A small network was shown many inputs. Here are its activations along a few directions, one row for each input.
Each table varies a few parts of the input and shows all the possible inputs, shuffled.
Descriptions start from the smaller parts, as in this example, which fits no table here: values(3) and (point or line(11) or (ring(5) and line(6))).
Shared parts are said once, and a part with two or three values counts as separate values.
(in the rows, 128 means zero)

Other details of the inputs vary at random and push rows far along two fixed directions, the same in every table; ignore that.

Rows:
r1: [157 146 160 108 119 159 131 130 157 118 154 119 157]
r2: [102 114 112 130 117 133 131 124 158 132 132 135 146]
r3: [153 146 158 101 118 160 132 128 151 114 154 117 159]
r4: [167 143 142 117 109 165 127 132 147 115 135  96 162]
r5: [117 110 104 122 111 142 116 146 157 132 109 131 143]
r6: [ 98 106  99 134 123 103 119 124 114 159 100 153  97]
r7: [174 180 157 125 157 107 138 119  52 115 132 107  91]
r8: [167 166 156 132 164 104 152 128  53  87 150 117  97]
r9: [148 161 158 143 193  66 149 121  18 119 134 140  53]
r10: [ 93 111  90 152 132 102 121 118 116 154 102 140 103]
r11: [109 121 107 121 118 133 117 135 159 134 110 124 137]
r12: [103  95  93 144 125 103 121 130 112 145  99 147 100]
r13: [113 121 110 112 110 142 115 141 157 144 110 137 138]
r14: [ 87 101 105 152 145 100 127 118 126 144 115 155 104]
r15: [155 149 158 117 131 147 135 123 152 106 154 106 151]
r16: [160 150 151 106 118 147 130 120 146 110 135  90 147]
r17: [114  96 121 135 120 142 127 137 159 139 129 140 148]
r18: [103 111 116 127 123 133 126 123 159 131 133 135 142]
r19: [107 106 124 132 128 133 128 126 162 141 129 133 144]
r20: [ 91 102 110 145 138 107 125 124 121 155 115 168 103]
r21: [ 96  94  99 155 136 106 126 133 122 142 120 163 106]
r22: [162 145 146 117  99 160 121 135 143 112 135  93 163]
r23: [163 176 163 122 162 103 150 122  55 101 150 123  95]
r24: [ 92  94  96 148 136 107 127 132 116 138 120 161 108]
r25: [114  98 119 136 119 144 125 132 161 133 128 142 146]
r26: [158 156 153 107  98 159 119 130 144 125 136  99 160]
r27: [154 157 150 116 109 148 123 123 141 113 136  87 155]
Description of these inputs: values(3) and (line(4) or line(5)).
The inputs of r20 and r25 match in every part but the values(3) part. If r6 is changed in the same way as r20 into r25, which row does it become? -> r12
Which other rows does r19 become when the line(5) part takes its other values? List them by row number. -> r2, r14, r15, r18

Rows:
r28: [ 50  79  63 152  98 105 111 114 155 173  96 156 121]
r29: [ 54  77  56 137 100 110 110 133 153 161  92 169 118]
r30: [159 173 163 126 169  84 137 108  43 128 124 118  67]
r31: [ 72  54  62 168 110 116 111 139 153 160  89 157 123]
r32: [164 125 182 112 120 192 148 134 192  98 191 123 201]
r33: [ 45  59  84 149 144 113 133 135 172 155 130 207 122]
r34: [173 144 152 102  77 189 126 131 173 103 153  85 195]
r35: [159 163 147 147 180  79 141 113  50  98 123  95  74]
r36: [167 166 151  84  92 189 117 145 184 111 138  88 190]
r37: [176 156 155 105  82 194 118 141 173 118 144  86 195]
r38: [163 161 140 132 181  84 141 133  50  85 120 106  72]
r39: [140 156 176 149 204  77 163 106  56 100 170 144  77]
r40: [ 53  91  66 155 105 109 103 124 152 188  87 158 119]
r41: [184 143 169  91  85 195 121 135 177 126 145  99 187]
r42: [161 172 153 113 171  84 138 129  37 117 119 130  60]
The inputs of r41 and r42 match in every part but one. If r37 is changed in the same way as r41 into r42, which row does it become? -> r36
Describe the family of inputs behind these rows. -> values(3) and (point or line(4))
Which other rows does r33 become when the values(3) part takes its other values? List them by row number. -> r32, r39
